[127 154  83 150 101 153 124 182 102 134 138 117] : bivi
[122 171 115 126 105 149 127 167 106 141 170 106] : raf
[138 152 151  85 122 165 152  79  46 101 152 127] : sefi
[127  87 138 102 138 134 126 119 160 106  61 156] : dif
[ 95 104  90 159 185 107 125 101 125 132 124 189] : tuv
[138 102 138 127  87  66 147 102 165 128 128 118] : Sov
[134 129 156 160 135 136 121 185 141 173 188 107] : zar
back: [170 141 106] : raf
back: [106 167] : raf
back: [138 102 138  87 127] : dif
back: [126 134] : dif
back: [152 165 122  85 151 152 138] : sefi

[120 138 154  91  96 126 127  90 122 128 147 106 138 173 159 117 129 143
 136  93 134 132 116 111 126 118 130 118]  pone
[120 138 154  94 100 126 127  98 122 128 147 106 173 138 158 117 129 143
 136  98 134 132 116 111 120 126 130 118]  dig
[119 150 182  55  81 111 127  90 122 128 147  59 122 191 159 117 129 205
 136  71 134 132  89  62 126 120 129  41]  vaniz
[120 138 154  91  96 126 127  90 122 128 147 106 138 173 159 117 129 143
 136  98 134 132 116 111 126 120 130 118]  Rige
find: [120 138 154  91  96 126 127  90 122 128 147 106 138 173 159 117 129 143
 136  98 134 132 116 111 126 120 130 118] : Rige
back: [138 173 106 147 128 122] : dig
back: [ 62  89 132 134  71 136] : vaniz
back: [134  93 136 143] : pone

[132  99 145 145  91 124 133 127 125 132 201 117 154  91 162 136 124 116
 106 145 158 136 142 145  89 119  98 138] : figob
[113 150 115 135 150 135 140 148 125 139 176 127 130 128 210  97 118 127
  97 170 129 107 124 109 127 136 141 130] : nof
[111 156 101  81 118 122 136  73  90 145 143 118 145 126 114 134 122 106
 117 164 142 128 161 155  89 152 114 124] : Bito
[106 168  97  82 137 111 147  83 104 147 143 125 136 141 151 114 118 123
 105 179 126 119 159 124 117 158 135 123] : Teso
[111 150 108  99 125 111  83 147 121 149 165 131 142 132 172 103  95 125
 105 186 126 107 160 117 125 159 110 145] : Mif
[124 103 136 124  55 113  83 131 155 145 127 123 115 132 112 106 128 155
 134 117 161 164 122 142 118 105 150 129] : gode
[117 129 132 134  92  97  83 134 152 150 135 138 102 141 156 103 161 140
  97 144 142 151 158  89 141 111 176 132] : Dese
[136 118 122 103  74  99 118 146 156 135 144 130 117 131 139 108 144 101
 101 162 151 107 140  59 136 149 137 136] : foz
[111 150 108  99  83 100 158 113 121 149 165 131 142 132 172 103  95 125
 105 186 126 107 160 117 125 159 110 145] : Lop
back: [164 117 106 122 134 114 126 145] : Bito
back: [118  97 210 128 130 127 176 139 125 148] : nof
back: [115 150 113] : nof
back: [155 161 128 142 164 117 106 122 134] : Bito
back: [141 102 138] : Dese
back: [ 83 147 111] : Teso

[137 134 209 116 147 166 121 149 139 132 110 132  85 152 136 129 132  93]  ritem
[166 134 125 114 129 119 123 136 102 103  84  89 184 155 173 118 104 110]  Pepog
[146 107 171 120 101 121 125 125  98 132 117 138 134 167 134 125 156 113]  Mub
[134 209 137 114 129 119 123 136 102 103  84  89 184 188 173 118 104 110]  nurog
[157  95 213 116  93 144 153  97 125  98  95 110 166 200 156 108 129 118]  gunef
[146 128  97 139 123 130 130 114 143 136 156 148 105 112 107 137 139 149]  tafe
[ 92 159 104 120 158 116  91 190 106 168 133 147  94  78 114 128 128  96]  let
back: [209 134 137] : ritem
back: [173 155 184  89  84] : Pepog
back: [125 134 167] : Mub
back: [116 213] : gunef
back: [129 136] : ritem
find: [166 134 125 114 129 119 123 136 102 103  84  89 184 155 173 118 104 110] : Pepog
back: [118 129 108 156 200] : gunef

[119 126 113 127] = gevuv
[ 43 151  55 156] = buvin
[109 145 113 175] = bezit
[130 106 111 109] = Gimo
[169  68 122 101] = menaf
[150  55 142 132] = Zogef
[123 194 128 152] = guz
[145 113 109 135] = Sedo
[146 130 106 101] = kadi
[169 149 125 144] = Tal
back: [109 113 145] : Sedo
find: [145 113 109 135] : Sedo
back: [ 55 151] : buvin

[170 161 137 106 204 136 112 107 156] = Febe
[111 107 153  95  46 100 127 122 127] = rekod
[106 137 170 161 100 113 163  89 195] = zap
back: [107 112 136 204] : Febe
back: [106 137 161 170] : Febe
back: [107 112] : Febe
find: [111 107 153  95  46 100 127 122 127] : rekod
back: [156 107 112 136 204] : Febe
back: [122 127 100  46  95 153 107 111] : rekod
back: [127 100  46  95 153 107] : rekod

[117 158  77 103]  Zus
[156 138 117 161]  rigit
[101 103  33  91]  Gisok
[ 66 190 111 188]  Tas
back: [161 117] : rigit
back: [ 33 103 101] : Gisok
back: [ 77 158] : Zus

[123 114 168  58 149 161]  gegu
[139 135 178  45 139 161]  Gegov
[122 113 164  67 157 166]  bafo
[138 134 177  46 139 163]  dakik
[133 130 174  46 139 159]  lokek
back: [ 67 164] : bafo
back: [113 122] : bafo

[ 98 127 101 176 144  87 111 140 126] -> tabo
[ 54 153 124 213 115 165 108 108 148] -> zasel
[101 130 176 142  85 101 114 136 125] -> fipuf
[101 130 102 173 144 111  87 136 125] -> kedu
back: [108 108] : zasel
back: [176 101] : tabo
back: [140 111  87 144 176 101 127] : tabo
back: [111  87 144 176 101] : tabo
back: [142 176 130 101] : fipuf
back: [111 144 173 102] : kedu
back: [ 87 111 144] : kedu

[ 79 106 151 175 172 115 173 136] = gamif
[125 124 129 121 125 124 128 127] = kel
[112  82 117 119 129 100 130 110] = doros
[128 129 128 131 129 129 128 129] = muro
[129 128 128 131 129 129 129 129] = zin
[ 79 106 151 175 172 130 173 136] = gageg
[129 130 128 128 129  92 128  80] = kadu
[126 126 129 124 126 126 127 127] = Vebe
back: [129 131 128 129 128] : muro
find: [126 126 129 124 126 126 127 127] : Vebe
back: [129 131 128 128 129] : zin
back: [129 129 131 128 128 129] : zin
back: [130 100] : doros

[169 129 220 140 127] : sero
[140 128 219 170 131] : Kenok
[156 226 126 128 151] : dis
[137 211 128 130 181] : mimaf
[157 129 223 147 130] : Pon
[157 129 199 147 130] : zagad
[129 223 157 141 133] : sul
[166 129 222 144 126] : mize
[187 207 132 130 133] : ropak
back: [223 129 157] : Pon
back: [219 128 140] : Kenok

[122  37 134  97 155 165 134 114  58] : losi
[133 136  88 125 159 150 165 131 107] : Nuvu
[132 107 136 133  88 159 144 119 144] : gova
back: [150 159 125  88 136 133] : Nuvu
back: [107 131] : Nuvu
back: [159 125  88 136 133] : Nuvu
back: [114 134 165 155  97 134  37] : losi
back: [144 159  88] : gova
back: [107 131 165 150 159 125] : Nuvu

[ 80 131 149  98] = Zeg
[128 108  77 157] = perig
[198 148  95 125] = bil
[198 148 133 138] = dof
[161  97  92 160] = badam
[198 148 145 128] = vak
[103 115  61 185] = Rerod
[109 103 110 128] = mome
[131  80  96 143] = feger
back: [125  95 148] : bil
back: [96 80] : feger
back: [128 145] : vak
back: [185  61 115] : Rerod
find: [131  80  96 143] : feger

[100 149 137 161  84 175] = metem
[ 69 159 168 225 160 144] = vis
[138 147 121 112 168 169] = Pavit
[141 127 151 171 172 128] = mir
[ 83  81 106  90  68 182] = sur
[ 69 159 168 225 100 159] = muve
[188 152 128  67 115 153] = Dasog
[180  90 146 200 158 144] = bosap
[169 172  91  83 153 139] = dod
[225 168 100  69 159 144] = pag
back: [100 225 168 159  69] : muve
back: [152 188] : Dasog
back: [158 200 146] : bosap

[121 112 108  85] = negu
[115  99 113  95] = kog
[113  95  88  47] = nubik
[115  99  92  51] = Fimad
[123 117 114  99] = Befe
[113  95  88  41] = pono
back: [117 123] : Befe
find: [115  99  92  51] : Fimad
back: [ 99 114] : Befe
find: [113  95  88  41] : pono

[ 45 139  84 228 113] -> ledut
[139  69 228  84 113] -> Dezom
[ 45 139  69 225 126] -> mumu
back: [113 228  84 139] : ledut
find: [ 45 139  69 225 126] : mumu
back: [113  84 228] : Dezom

[ 73  71  69  66  66  65  65  66  67  69  70  73  76  79  84  89  92  98
 103 108 114 119 125 130 135 140 145 150 154 158 162 164 167 169 170 171
 173 173 172 172 171 169 168 166 163 161 158 156 152 149 147 143] = tus
[135 136 137 138 137 137 136 136 133 132 131 129 127 125 122 120 118 116
  98 114 113 113 113 113 113 115  80 118 120 123 127 130 134 137 142 147
 152 156 161 166 170 176 180 184 188 192 195 197 200 200 203 203] = nir
[133 135 137 139 140 141 143 145 147 146 148 148 147 147 147 145 144 144
 142 140 138 136 133 131 128 126 122 120 117 114 111 109 107 105 103 102
 100  99  99  98  97  98  99 100 100 102 104 107 109 112 115 118] = ripo
[194 192 192 190 190 177 181 185 189 193 197 200 203 207 209 212 214 216
 218 218 219 220 221 221 220 219 219 217 216 214 212 209 206 203 200 197
 194 190 186 183 178 175 171 168 164 160 157 153 150 147 144 141] = romad
[135 136 137 138 137 137 136 136 133 107 131 129 127 125 122 120 118 116
 116 114 113 113 113 113 113 115 116 141 120 123 127 130 134 137 142 147
 152 156 161 166 170 176 180 184 188 192 195 197 200 200 203 203] = Pas
[135 136 137 138 137 137 136 136 133 132 131 129 127 125 122 120 118 116
 116 114 113 113 113 113 113 115 116 118 120 123 127 130 134 137 142 147
 152 156 161 166 170 176 180 184 188 192 195 197 200 200 203 203] = ritom
[142 147 152 156 161 165 170 176 180 184 188  82  80  79  78  75  74  72
  71  70  70  69  69  69  69  68  69  69  70  71  73  74  75  77  78  80
  82  84  85  87  88  91  91  93  95  95  97  96  98  98  98  99] = mupe
[146 142 138 135 130 126 122 117 112 107 102  98  92  87  82  77  72  69
  64  60  55  52  48  44  42  39  37  35  33  32  30  29  30  29  29  30
  31  31  32  34  37  39  41  43  46  47  51  54  57  60  62  65] = mivag
[202 200 197 195 194 192 191 190 190 190 191 192 193 195 197 199 201 203
 206 207 210 212 214 216 217 218 219 219 219 219 218 216 213 212 207 204
 200 195 189 184 177 171 165 159 151 144 138 131 124 117 111 104] = Moga
[184 186 188 190 192 194 195 198 198 200 201 202 204 204 205 206 207 207
 208 208 208 209 208 209 208 208 207 206 205 205 203 202 200 199 197 196
 193 190 187 186 182 179 176 172 168 164 160 157 152 149 144 139] = geso
[ 77  77  77  78  79  80  83  84  85  88  90  93  96  99 101 105 108 111
 116 118 121 125 128 131 135 137 139 142 145 147 149 151 152 155 156 157
 159 159 159 160 161 162 162 162 162 162 162 163 163 164 163 163] = dupov
back: [190 190 191 192 194] : Moga
find: [135 136 137 138 137 137 136 136 133 132 131 129 127 125 122 120 118 116
 116 114 113 113 113 113 113 115 116 118 120 123 127 130 134 137 142 147
 152 156 161 166 170 176 180 184 188 192 195 197 200 200 203 203] : ritom

[144  39 147 135 139]  tir
[ 66 126 143 129 162]  Tanel
[ 39 144 147 135 136]  Tul
back: [135 147 144  39] : Tul
find: [ 39 144 147 135 136] : Tul

[133  48  48 132 159 155 111 109 111  86 153 108]  raz
[112  86 153 132 159 155 111 109 111  86 153 108]  sol
[131  60 189 106 141 133  45 148 126 182 145 136]  refip
back: [ 60 131] : refip
find: [133  48  48 132 159 155 111 109 111  86 153 108] : raz
back: [ 45 133] : refip
back: [ 48 133] : raz

[112 116 120 140 102 133 173 106  88 110 131 123 137 133 132 113 123 136
 110 136 113 115 157 127 142 159 134 101 138 117] -> Daf
[126 129 136 129 133 140 148  85 157 147 124 140 152 123 129 128 144  89
 142 109 182 145 152 139 135 114 127 161 130 117] -> megub
[150 143 125 160 123 143  79 150 129 139 135 130 109 127  77 128 140 138
 136 100 134 131 118 122 113 167 120 153 110 136] -> seza
[131 125 123 130 128  89 114 162 132 115 135 132 167 141  95 137 106 127
 154 160  78 150 169 116 125 116 128 102 136 130] -> Mege
[120 125 128 132 117 119 126 106 110  88 140 128 130 129 138 139 150 133
 135 139 138 110  53  85 131 126 135 129 164 133] -> rifa
[135 131 116 126 126 111 113  77  94 111 124 125 132 123 112 135 103 125
 131 126 125 141 169 135 121  97 129 129 121 134] -> rol
[139 152 135 130 141 135 128 123 145 146 131 128 131 130 149 133 114 131
 151 103 104 106  86 100 107  90 115 104 104 100] -> nok
[120 123 136 123 117 140 137 127 143 135 145 117 120 125 128 132 120 119
 126 130 133 139  73 104 154 135 123 108 115 141] -> Loto
back: [94 77] : rol
back: [110  88 106] : Daf
back: [126 119 120 132 128 125 120] : Loto
find: [126 129 136 129 133 140 148  85 157 147 124 140 152 123 129 128 144  89
 142 109 182 145 152 139 135 114 127 161 130 117] : megub

[190  72 106 125  53  49 128] -> fuluz
[106 190  72 116  85  82 130] -> puvep
[106 125  53  49 125  56 128] -> feg
back: [106  72 190] : fuluz
find: [190  72 106 125  53  49 128] : fuluz
back: [128  49  53 125 106] : fuluz
back: [190 106] : puvep
find: [106 125  53  49 125  56 128] : feg

[168 130 125 107  96] = Lut
[ 88  72 173 103 159] = guf
[ 88 130  44 168 131] = Tano
[ 87 116 106 155 197] = zuk
[110 112 106 147 117] = Noka
[141 117 190 119 149] = Kevo
back: [107 125] : Lut
back: [107 125 130] : Lut

[139 133 129 127 151 139 140 150 138 122 110 107 116 116  89  45  79  79
  62  89 136 137 131 140 141 156 161 173 181 139 133 144 180 166 155] : gomo
[130 153 129 127 151 139 140 150 138 122 110 107 116 116  89 172  79  79
  62  89 136 137 131 140 141 156 161 173 181 139 133 144 180 166 155] : Zaguf
[ 79  63 113 127 151 139 140 150 138 148 184 156 116 116 163 172 135 125
 125 134 136 159 131 140 175 162 161 172 153 134 133 144 155 157 155] : Fas
[139 133 129 127 138 139 140 120  76  53  79  70  58  94 123 122 119 125
 125 134 136 165 170 140 141 156 172 173 153 134 133 144 155 157 155] : pumi
[139 140 148 138 148 139 140 150 138 122 110 107 116  64  55  72  63  56
 103 134 136 137 131 140 141 156 164 180 153 134 140 178 155 157 155] : nevi
find: [139 133 129 127 151 139 140 150 138 122 110 107 116 116  89  45  79  79
  62  89 136 137 131 140 141 156 161 173 181 139 133 144 180 166 155] : gomo
find: [139 140 148 138 148 139 140 150 138 122 110 107 116  64  55  72  63  56
 103 134 136 137 131 140 141 156 164 180 153 134 140 178 155 157 155] : nevi
back: [107 110 122 138 150 140 139 151 127 129 133] : gomo
back: [153 172 161 162 175 140 131 159 136] : Fas
back: [148 138 150 140 139] : Fas

[ 97  31  93 135  95 222 207  92  92 200] = tiro
[112  91  84 195 143 203 216  57 117 183] = Kaz
[189  44  95  81 152 182 205 208 150 213] = Govar
back: [200  92  92 207 222  95 135  93  31] : tiro
back: [ 95 135] : tiro
back: [152  81  95] : Govar

[ 91 117 130 123 123 120 158 109 121] -> Tebu
[123 158 117 123 130  91 120 159 153] -> tezim
[127 138 124 119  97 129 109 135 124] -> zud
back: [117  91] : Tebu
back: [158 120 123 123 130 117  91] : Tebu

[ 90  83 176 158 104 125 147] -> Vede
[173 154 131  95 104 158 159] -> Vur
[154  95 131 173  94 120 105] -> salur
back: [125 104 158 176] : Vede
back: [158 104  95 131 154 173] : Vur
back: [173 131  95 154] : salur
back: [105 120  94 173 131  95] : salur

[100 108 143 139 112  93 117] -> Resap
[142 118 206 171 165  93 107] -> baris
[120 106 121 100 110 138  96] -> rivik
[127 105 121 118 173  69 153] -> vuz
[143  82 118  96  88 122  75] -> Sesav
[165  94 164 165 153 120 118] -> zitiv
[121 118 174  69 154 112  90] -> Gozik
[164 164 121 118 174  69 153] -> fimag
back: [153  69 174 118 121] : fimag
back: [165 164] : zitiv
back: [112 154  69 174 118] : Gozik
back: [100 121 106 120] : rivik

[128  88 160  97  66  61  51 162]  lam
[123 143 134 138 148 150 149 130]  Fugas
[131 113 131 117 106 105 102 133]  Vud
[124 139 132 136 144 145 145 129]  Redak
[124 139 131 136 144 145 145 129]  ruz
[169 156 190 194  69  65  56 158]  Tamu
[103 176 169 159 190 194 191 153]  fano
back: [ 56  65  69 194] : Tamu
back: [194 190 159 169 176] : fano
back: [194 190 159 169] : fano
back: [190 159] : fano

[147 122 137 126 117 134 161 114 107 134 102 114 157 148 134 114 143 153
 135  93 144 117 125 105 115 155 133  92 100  92 151  89 141 167 129 132
 110] : dulun
[200 133 151 146 100 125 195 117 103 175 122  75 178 133 126 134 157 213
 136  44 120  81  46  77 132 169 101  64 132 106 165 101  93 173  92  99
 113] : roza
[148 115 128 148  94 123 152  95 119 144 116 108 144 146 124 121 160 154
 136  86 142 109 126  94 121 176 119  81 134  99 154  72 107 172 113 109
 121] : puf
[192 128 144 151  80 122 188 107 119 169 116  77 177 140 127 114 154 179
 117  71 134  78  59  71 136 157 118  67 115 118 156 103  95 187 120 110
 108] : bomum
[192 128 144 152  80 122 188 107 119 169 116  77 177 140 127 114 154 179
 117  57 134  78  59  71 136 157 118  67 120 118 156 103  95 187 120 110
 108] : zep
[146 119 130 127 115 131 139 118 118 139 120 121 151 147 124 120 134 151
 141 119 142 116 128 126 130 148 127 110 110 111 150  98 142 151 115 136
 132] : bag
[192  99 162 156  87 120 199 129 124 182 137  72 179 148 123 179 114 117
 154  29 120  90  40 101 144 144  90  78 136  79 172 111 103 182  70 100
 115] : lev
[ 77 177 139 127 114 132 164  91 114 141 116  96 150 142 125 126 142 165
 137  88 147 112 126 107 115 157 122  87 108 107 157  90 122 164 126 118
 126] : losu
[162 131 131 145  97 133 185  92 123 134 108  92 138 135 124 117 161 158
 133  54 136  94 113 101 129 158 133  68 119 102 163  88  98 180 134 100
 119] : gosu
[209 114 149 154  82 120 191 128 113 174 138  76 183 144 111 135 144 194
 120  47 119  88  45  75 141 141  99  84 136 105 162 121 101 185  96 116
 120] : siru
find: [192 128 144 152  80 122 188 107 119 169 116  77 177 140 127 114 154 179
 117  57 134  78  59  71 136 157 118  67 120 118 156 103  95 187 120 110
 108] : zep

[ 74 147 131  29 119 126 174  59 125 122] -> kul
[ 77 178 158  40 124 102 169  55 157 113] -> las
[178  40 178 158 102 169 205 129 116 135] -> kar
back: [169 102 124  40 158 178] : las
back: [ 40 158 178] : las
back: [178  40 178] : kar
back: [205 169 102 158 178] : kar
back: [ 40 158] : las

[ 91 165 118 133 142]  rala
[100 131 106 128 151]  Sot
[108 140 142 132 133]  nabit
[111 116 130 128 152]  Vebi
[119 126 119 136 119]  peki
[105  95  91 139 157]  mas
[160 100 137 151 128]  Zazub
[137 109 140 148 139]  foze
[ 85 205 114 150 141]  Logi
back: [140 109] : foze
find: [100 131 106 128 151] : Sot
back: [128 130 116] : Vebi
back: [140 108] : nabit
back: [205  85] : Logi
back: [128 130 116 111] : Vebi

